  4   37   39    7   33   25   35   19   -6    7   -3
-26   29   -4    5   34    4   27   14   -7    8   10
-21    4   41   -4   28   -4   34   18   18   20    7
 36  -13  -10   14  -14   12    0    8   29   17   26
 28   37   35   18   36   37    3    5   22    8   -3
  8   -9  -15   13  -14  -15    6   18   -3    8   26
 42  -15   26    4    9   16   24   20   26   19    9
 39  -14  -10   15   37   29    3    8   27   18    8
  4   40   41   11   -4   34   25   10    7    7    2
-25   38   30    2    0   32   30   12    6   10   16
 -2    0  -15   15  -15  -13    5   17   -4    7   26
 -1    7   44   -3   21  -13   32   18    5   19    0
The top-left entry is 4
Read off the smallest entry in the first column.
-26
The 2nd smallest entry -> -25
Read off the last entry, reading row by row.
0
Read off the bottom-left entry.
-1
The entry in the top-right corner: -3
Read off the entry just left of 33.
7
Read off the fifth-last entry, reading row by row.
32
The smallest entry in the first row -> -6
The largest entry in the first column is 42
The smallest entry in the last row is -13
Read off the entry just right of 38.
30
The 4th entry from the end, reading row by row -> 18
Read off the largest entry in the first row.
39
Read off the entry just left of the largest entry.
7
Read off the third entry on the diagonal from the top-right corner.
18
Read off the third smallest entry.
-21
Read off the 2nd entry, reading row by row.
37
The 2nd entry on the main diagonal: 29
The second entry from the end, reading row by row -> 19
The largest entry in the last row -> 44
Read off the entry directly below 13.
4
The entry just right of the largest entry: -3
Read off the entry directly above the largest entry.
-15
Read off the 2nd entry on the diagonal from the top-right corner.
8

Read these off the matrix that follows. Counting starts at 1.
1) The entry in row 1 and column 2?
2) The top entry of the column that holds the smallest entry?
3) The entry in row 1 and column 1?
4) The entry directly above 32?
5) The entry in the bottom-left corner?
6) The top-right entry?
7) The entry just left of the largest entry?
8) The entry at row 2, column 3?
[[  0  23   0  -9   4   5   1  18  14  26 -11 -12  18   1 -15   3]
 [  6 -50   4   8   7  -2   1   7 -22 -19  -7 -13  23 -14  -9   4]
 [-33 -18 -11 -12 -16  -9  -7  40   5 -11  36  15 -43 -18 -40  13]
 [ 24  -2  -4 -15   9  -3 -19  10 -21  50   4  -7  43  23  16   0]
 [  0 -40  -7  20   4  -4  10  23  12 -71 -15   9 -17 -12   3  -1]
 [-37 -38  -8  -8 -12   2 -11  -4   1  53 -11  -9 -31  18 -34  32]]
1) 23
2) 26
3) 0
4) -1
5) -37
6) 3
7) 1
8) 4
